Each row below holds a small network's activations on one input, seen along a few directions.
In each table, some parts of the input vary, and every possible input appears once, in random order.
A made-up example of a description, with smaller parts first: one of 6 places along a line, together with either a single point or one of 9 places around a ring or (one of 2 separate values, together with one of 8 places around a ring).
Shared parts are said once, and a part with two or three values counts as separate values.
(in the rows, 128 means zero)

Rows:
row 1: [134 185  93 174 115 119 114 163 144  92  91 119]
row 2: [126 168 118 179  97 139  99 159 153 138 115 150]
row 3: [141 159  92 123 136  98 115 151 140  70  80 107]
row 4: [ 81  77 182 124 131 173 167  71  89 220 242 148]
row 5: [140 161  96 128 141  97 112 143 141  81  65 107]
row 6: [ 71 110 170 168 128 174 177  76  88 210 234 149]
row 7: [146 118 130 104 136 112 103 144 145  93  90 121]
row 8: [143 129 142 135 113 128  93 150 150 134 122 147]
row 9: [117  74 120  42 221 103 213  61  91 117 164  84]
row 10: [ 96  33 187  92 139 150 163  55  94 207 234 138]
row 11: [126  37 177  38 176 124 182  52  99 169 204  97]
row 12: [150 120 128 106 134  99  98 143 139 101  87 119]
row 13: [140 167  93 124 145 100 118 140 149  77  77 117]
row 14: [135 158  98 126 144 110 117 145 148  73  68 109]
row 15: [133 186  97 179 120 117 111 155 145 103  76 118]
row 16: [110  20 182  62 154 132 175  53  99 191 216 123]
row 17: [133 192  94 175 124 120 117 152 153  99  88 129]
row 18: [122 160 123 181  96 149  98 164 152 134 106 141]
row 19: [150 126 126 102 137 102 104 140 147  97  99 129]
row 20: [151 119 124 101 129 101 100 151 138  90 101 119]
row 21: [122  51 155  33 196 119 193  59  95 145 190  87]
row 22: [143 124 144 139 109 125  86 153 142 138 111 137]
row 23: [186 125  64  73  41 187 165 133  43 102 101 188]
row 24: [126 162 121 183  93 136  93 162 146 143 103 139]
row 25: [127 161 117 178  88 138  96 170 144 132 118 140]
row 26: [138 121 146 138 112 138  92 155 149 130 113 138]
row 27: [ 51 160 154 196 129 167 207  94  96 205 213 156]
row 28: [144 122 140 134 104 126  89 161 141 127 125 137]
row 29: [128 184  99 177 123 130 116 157 152  95  79 120]
Q: Describe the family of inputs behind these rows.
A: either a single point or one of 8 places along a line or (one of 4 separate values, together with one of 5 places around a ring)
Q: Which other rows does row 2 become when the choice among 4 separate values takes its other values? List them by row number.
A: row 18, row 24, row 25
Q: Start at row 27 and move only the place on the line of 8, one step at a time. The first step leads to row 6. Which rows follow, in order?
A: row 4, row 10, row 16, row 11, row 21, row 9

Rows:
row 30: [112 100 149  82 164  93 177  81 112 141 171 115]
row 31: [118 120 128 164  85 163 117 126 118 171 167 134]
row 32: [120 106 114  86 195 126 195  70  94 121 157  75]
row 33: [152 133  77  94 133 118 133 136 127  72  63 100]
row 34: [111 174 107 180  83 182 152 125  94 159 117 165]
row 35: [ 85 207 123 243 153 104  92 159 196 127  89  92]
row 36: [102  81 170  98 157 124 135  88 125 144 176 145]
row 37: [108 104 168 136 112 137 120 143 110 163 176 143]
row 38: [121  81 170 118 133 159 138 112 142 177 161 123]
row 39: [117 119 122  74 202 116 196  83  96 110 174  96]
row 40: [ 83 221 132 232 159  94  95 172 198 115 105 113]
row 41: [169 104 137 107 125 109  76 140 148 119  89 116]
row 42: [160 147  85 135 105 128 124 153 127  71  60 117]
row 43: [149 147  85  83 140 107 134 150 128  61  79 122]
row 44: [154 115 112  73 154  88 109 144 139  88  92 124]
row 45: [123 143 110 183  81 163 140 126 112 171 145 159]
row 46: [160 149 126 116  98 117  81 163 145  93  97 141]
row 47: [163 135 118 127  91 128  80 150 143 105  80 119]
row 48: [116  87 142  94 159 104 176  68 110 153 154  95]
row 49: [112  91 160 148 106 149 118 131 108 176 159 123]
row 50: [114 133 135 152  90 151 119 138 120 158 184 154]
row 51: [120 156 117 171  87 152 141 139 114 158 161 180]
row 52: [167 117 144  97 133  99  77 153 149 106 105 138]
row 53: [106  68 162 110 150 134 135  76 124 157 158 124]
row 54: [108 188 115 168  90 172 153 137  96 147 134 186]
row 55: [117  94 178 107 140 148 139 124 144 164 178 144]
row 56: [158 161  93 123 113 118 126 167 128  60  76 139]
row 57: [157 101 105  84 146  98 108 130 137 100  76 102]
Q: Changing only one part turns row 35 into row 40. The same change can be made to row 53. Which row results?
A: row 36
Q: Describe the family of inputs behind these rows.
A: one of 2 separate values, together with either a single point or one of 5 places around a ring or one of 8 places along a line
Q: Which other rows does row 48 become when the choice among 2 separate values takes its other values? List them by row number.
A: row 30
Q: Which other rows does row 47 become when the place on the ring of 5 takes its other values? List them by row number.
A: row 33, row 41, row 42, row 57
